A small network was shown many inputs. Here are its activations along a few directions, one row for each input.
In each table, some parts of the input vary, and every possible input appears once, in random order.
Descriptions start from the smaller parts, as in this example, which fits no table here: one of 3 separate values, together with either a single point or one of 9 places around a ring or (one of 6 places along a line, together with one of 8 places around a ring).
Shared parts are said once, and a part with two or three values counts as separate values.

Other details of the inputs vary at random and push rows far along two fixed directions, the same in every table; ignore that.

Table:
x1: [  4  -3  27  12  31 -10  29  -8  -5  -6  -7  -7]
x2: [ 10  -9 -43 -13 -29  20 -64   5  21  19  26  43]
x3: [-20  32 -16   9   1  11  14  33  -4   2  15  33]
x4: [-36  41 -19   0  -4  13  -1  30  -1   8   4   2]
x5: [-17  44 -23   2  -1  14   9  30  -6  16   4  16]
x6: [ 28 -40  -7 -40  23  15 -34 -26   6  14   1  -8]
x7: [ 12  -5  25  32   2 -23  14 -12  -8  10 -23  -9]
x8: [ -6  -8  20   3   4 -19  34 -10  -1  -8  -5 -29]
x9: [ -5  42  -9  22 -29  12  -2  27  12   1  -1  25]
x10: [-27  40 -28   2  -7  11   4  30 -12   3   4   6]
x11: [  7  -6  22   4   8 -15  41 -10   1   3  -5 -18]
x12: [ 18 -43 -12 -40  18  10 -40 -27   1   1   2 -18]
x13: [  8  -1  33  23 -12  -7  11 -12 -16 -16 -25 -20]
x14: [ 1 -2 30 11 33 -9 27 -8 -2 -4 -7 -9]
x15: [-23  34 -22  32 -30  -3  -9  20   3   1   5  17]
x16: [ 23 -42  -5 -40  24  17 -35 -26  10  16  -1  -9]
x17: [  8   6  16   6  27  -5  27 -10 -10   8 -20 -23]
x18: [-28  30 -21  -1 -25   0  17  30  -1  -2  20  10]
x19: [  3  -8  20  33  -3 -27   8 -12 -14  -3 -23 -19]
x20: [ -6  -6  22  13  25 -14  24  -8 -10 -19  -7 -17]
x21: [ 15 -50  -1 -34  22   5 -38 -25   5 -13  16  -3]
x22: [ -3  -8  17   4   3 -19  36 -10  -5 -10  -5 -28]
x23: [-32  29 -18   9  -4   7   8  33  -6 -10  16  22]
x24: [ 18   2  37  22  -6  -3  16 -12 -10  -3 -26 -11]
x25: [ 40 -40  -7 -15  -3   4 -41 -42  21  -2  -3   9]
x26: [ 15 -53  -3 -43   1   0 -28 -26  14  -2  18 -15]
x27: [  8  -6 -40 -22 -39  27 -68  11  19  -7  21  31]
x28: [ 6 -6 23 13 29 -9 33 -7 -8 -7 -9 -5]
x29: [-20  41 -22  26 -32   1  -6  14  10 -10   1  20]
x30: [-24  33 -11  -2 -18   5  19  31  11  14  20  17]
x31: [ -2   3  11   6  21  -9  22 -10 -15  -5 -20 -33]
x32: [  1 -11 -32 -27 -39  18 -73  17   3   5  18  34]
x33: [-18  33 -16  -1 -20   4  22  31   5  11  19  20]
x34: [  1  -4  28   2  11 -14  37 -10   7   6  -5 -21]
x35: [ -2 -10  15  14  22 -12  30  -8 -16 -21 -10 -13]
x36: [ 39 -47   9 -23  -6   3 -47 -23   2   8  -7   7]
Each input here is: one of 2 separate values, together with either one of 6 places around a ring or (one of 3 separate values, together with one of 4 places along a line).
Question: The inputs of x17 and x31 match in every part but the choice among 2 separate values. If x7 is changed in the same way as x17 into x31, which row does it become?
Answer: x19
Question: Start at x4 and move only the place on the line of 4, one step at a time. The first step leads to x12. Which rows follow, in order?
Answer: x31, x10
Question: Which other rows does x20 become when the choice among 3 separate values takes its other values? List them by row number.
Answer: x8, x12
Question: Which other rows does x18 become when the choice among 2 separate values takes its other values? List them by row number.
Answer: x33

Table:
x37: [  4 -28 -14 -28  -4   5 -25 -14   5   1  15  -3]
x38: [ -1  16  -4  20 -16  -5   3   9  -7   3  -6   5]
x39: [ 13 -26  -9 -10 -11   6 -40 -15   4  -1   2   6]
x40: [-11  12  -4   9   0  -5  16  11   4  -2   6  10]
x41: [-8 17  1 11 10  1  6 15 -8  6  1  9]
x42: [  5 -13  59  38  38 -35  66 -30 -23 -22 -36 -47]
x43: [ 20 -23  -4 -23  11  16 -26  -9   6   4  11  15]
x44: [  9 -22 -14 -28   3  11 -30 -14   3   9   7  -3]
x45: [-15  15  -4   3  -8  -8  13  10   0   4   9  -4]
x46: [ 37 -48  42  12  49 -25  27 -52 -10  -7 -33 -46]
x47: [ 12 -31  -4 -29  -2   3 -23  -6   4   1  14  10]
x48: [-13  15  -2   1  -9  -8  16  10   4   4   6   0]
x49: [-14  17   2   5   3   5   6  14 -11   5  -3   3]
x50: [-15  15  -7   8   3   0  11  11  -1 -13   4   1]
x51: [-13  11  -6  12   2  -5  13  12   0  -2   8   5]
x52: [-7 18  3  8  8  1  9 14 -3  6 -1 14]
x53: [-13  17   0  10   9   5   5  12 -10   2  -2   8]
x54: [ -2  17   1  17 -17  -6   4   9   1   2  -7  10]
x55: [-18  11  -7  11   2  -1  12   9  -2  -6   5   4]
x56: [-16  14  -2  -2  -8   1  12  16  -3  -7   2  -8]
x57: [  9 -27 -10 -25   7   8 -29  -7   1 -13  14   7]
x58: [  1  19   3  18 -17   2   7   7   3   0  -4  10]
x59: [  9 -32 -10 -28  -5   4 -23  -5   4   5  15  -2]
x60: [-10  20 -10  10   5  -1   9   8   1  10   0   0]
x61: [-16  15   2   1  -3   0   9  16  -8 -11   3   0]
x62: [-13  11   0  10   2  -5  11  15  -6  -3   9   8]
x63: [ 15 -21 -11 -30   2   7 -26 -12  10  13   7   3]
x64: [-13  17  -7  12   9   5   7   9  -4   3  -3   5]
x65: [ 10 -32  -7 -26   0   3 -26  -6   0   1  16   6]
x66: [-7 18 -4 10  7  1 11 11  3  7 -2 10]
x67: [ 12 -19 -20 -25  10  12 -30 -15   8  -1   4  -1]
x68: [-11  11   3   7   0  -5  14  14  -2  -3   7  13]
x69: [ 37 -52  47   8  39 -24  38 -54  -2 -19 -24 -43]
x70: [ 19 -23  -2 -28   5  16 -25  -8   5   7   9  11]
x71: [ 13 -21 -17 -22  14  14 -31 -11   5  -3   5   4]
x72: [-10  21   0   6  10   6   4  14  -8  -5  -3   5]
x73: [-19  11  -1   1  -9   0  13  14  -5   0   4  -5]
x74: [-5 19  4  0 -4  9 15 14  2 10 -1  1]
x75: [ 17 -26  -3 -12 -12   1 -37 -13  13   3   3  11]
x76: [ -8  16   4  22 -14  -7  -3   9   2   3  -3   4]
x77: [ -5  20  -2  16 -15   0  -1   9  -4  -8  -9   1]
x78: [ 14 -29  -2 -29  -2  10 -20  -8   6  -2  17  10]
x79: [-10  16  -1   3  -2   2   9  17  -5  13  -2  -4]
x80: [ 20 -26 -11 -10 -11   3 -36 -13   3   3   4   7]
x81: [-8 13  5  7  0  2 16 13  0 -6 10 13]
x82: [ 10 -13  60  29  25 -38  74 -26 -14 -11 -38 -54]
x83: [ 21 -22 -14 -16 -11   8 -36 -13   0  -8  -1   4]
x84: [-10  17   0   1 -10   0  19   8   6   1   9   0]
x85: [-12  20  -2  -1  -1   7   7  16  -5   2  -6  -8]
x86: [-13  16   3  21 -15  -3  -4   7  -1  -2  -6   4]
x87: [ 20 -26  -6 -12 -13   2 -35 -13  11   3   3  11]
x88: [ -6  16   1  21 -15  -6  -1   9  -1   3  -4   5]
x89: [-19  14 -10   8  -3  -3  13   5   1  -3   5  -1]
x90: [-19  11   2   4  -4  -1  10  14 -10  -4   5   3]
x91: [-16  18 -10   5  -2  -2  12   7   3 -10   3  -4]
x92: [-12  14  -7   6  -4  -7  17   7   7   1   5   5]
x93: [ -1  18   6  18 -17   1   5   7   5   0  -3   9]
x94: [-12  25  -5   0   1   4   7  10  -2   2  -4  -8]
x95: [ 16 -25  -8 -31   0  10 -25  -6   7  14   5   3]
x96: [-17  19  -5  -1  -7  -2  11  10  -1  -7   4  -8]
x97: [ 12 -22  -8 -29   8  14 -33  -6  -2  -1   4   3]
x98: [-6 23  1  1 -2  6 14  8  4 10  1  0]
x99: [-8 20 -7  7  3 -1 12  7  6  9 -3  5]
x100: [-8 17  5  3  2  1 10 16 -5  9 -3  9]
x101: [-4 20 -2 10  7  8 14  9  5  4  1 10]
x102: [ 15 -26 -11 -11 -12   7 -38 -15   1  -1   1   6]
x103: [-14  20 -10   9   5   3   8   5  -1   5  -3   0]
x104: [ 13 -22 -14 -27   4   7 -29 -12   5  14  10  -2]
x105: [-14  14 -10   9  -2  -7  14   8   3   1   7   0]
x106: [-10  20   3  18 -14  -2  -5   9   1  -8  -8   1]
x107: [ 27 -24  -9 -14 -14  10 -29 -15   7   0   4  12]
x108: [ -8  20   0  17 -14  -1  -3   9  -1  -8  -8   1]
x109: [ -4  18   9  19 -17   1   2   7   8   0  -3   9]
x110: [ 14 -30  -5 -31  -8  11 -18  -7  11   2  16   2]
x111: [ 41 -44  45   6  43 -20  34 -59   0  -7 -33 -48]
x112: [ 32 -50  48   1  38 -20  28 -50 -15  -5 -38 -57]
x113: [ -6  17  -5  19 -16  -1   2   7  -9  -2  -8   5]
x114: [ 24 -26 -11 -14 -14   3 -31 -13   5   3   1  12]
x115: [-10  16  -5   6  -5   0  19   6   9  -2   8   4]
x116: [-10  17   2   6   4   1   7  16  -9   9  -1   4]
Question: What is each input in this table made of?
Answer: one of 5 places along a line, together with either one of 4 places along a line or (one of 2 separate values, together with one of 6 places around a ring)
Question: The inputs of x85 and x79 match in every part but the place on the line of 5. If x91 is changed in the same way as x85 into x79, which row does it become?
Answer: x105
Question: Which other rows does x75 become when the place on the line of 4 takes its other values? List them by row number.
Answer: x54, x87, x114
Question: Which other rows does x82 become when the place on the ring of 6 takes its other values? List them by row number.
Answer: x40, x47, x48, x68, x92
Question: Start at x71 and move only the place on the line of 5, one step at a time. The first step leads to x64. Which rows follow, in order?
Answer: x46, x66, x101
Question: Which other rows does x67 become when the choice among 2 separate values takes its other values? List them by row number.
Answer: x91

Table:
x117: [  4 -11   6  -4  12  -6   9  -5   1  -2   2  -2]
x118: [ 9 -5  5 -5 15  2  7 -6 -1  2 -4 -4]
x119: [  0  -8   4  -9   3  -4   7  -7   0  -4   0 -16]
x120: [  2  -5   3  -5  13  -1   1  -7  -4   5  -7 -13]
x121: [ 12  -7   8   8  -3  -5  -1 -11   3  -1  -8  -2]
x122: [  4  -9   7  -9   2  -4  11  -7   4   0   2 -11]
x123: [  3 -12   5  -5   6  -4  12  -7   0   0   4  -6]
x124: [ -1 -12   2  -5   6  -5   8  -7  -4  -5   2 -11]
x125: [ 6 -5  6 -5 12  0  5 -6  0 10 -5 -8]
x126: [-27  54 -14  29 -25   2  13  33   5   6   4  24]
x127: [ 4 -8  9 -3 15  1  7 -6  0 -2  0 -2]
x128: [  0 -11   3  -4  13  -6   5  -5  -3  -7   0  -7]
x129: [-30  52 -12  27 -26   4   8  38  -4   1   2  19]
x130: [12 -9 10  8 -4 -4 -1 -8  1 -1 -8 -2]
x131: [  7  -8  11   5  -4  -4  -6  -7  -7  -5 -10  -6]
x132: [ 0 -8  6 -3 15  1  3 -6 -4 -6 -2 -7]
x133: [-31  54 -17  29 -25   2   9  33   1   1   2  19]
x134: [ 5 -5  2 -5 15  2  4 -6 -5 -2 -6 -9]
x135: [ 10 -27 -61 -51 -34  35 -97   7  20   9  40  47]
x136: [11 -9 14  5 -5 -4 -2 -7 -2 -1 -8 -1]
Question: The inputs of x133 and x126 match in every part but one. If x134 is changed in the same way as x133 into x126, which row does it become?
Answer: x118
Question: What is each input in this table made of?
Answer: one of 2 separate values, together with either one of 4 places along a line or one of 6 places along a line
Question: Which other rows does x129 become when the choice among 2 separate values takes its other values? List them by row number.
Answer: x130
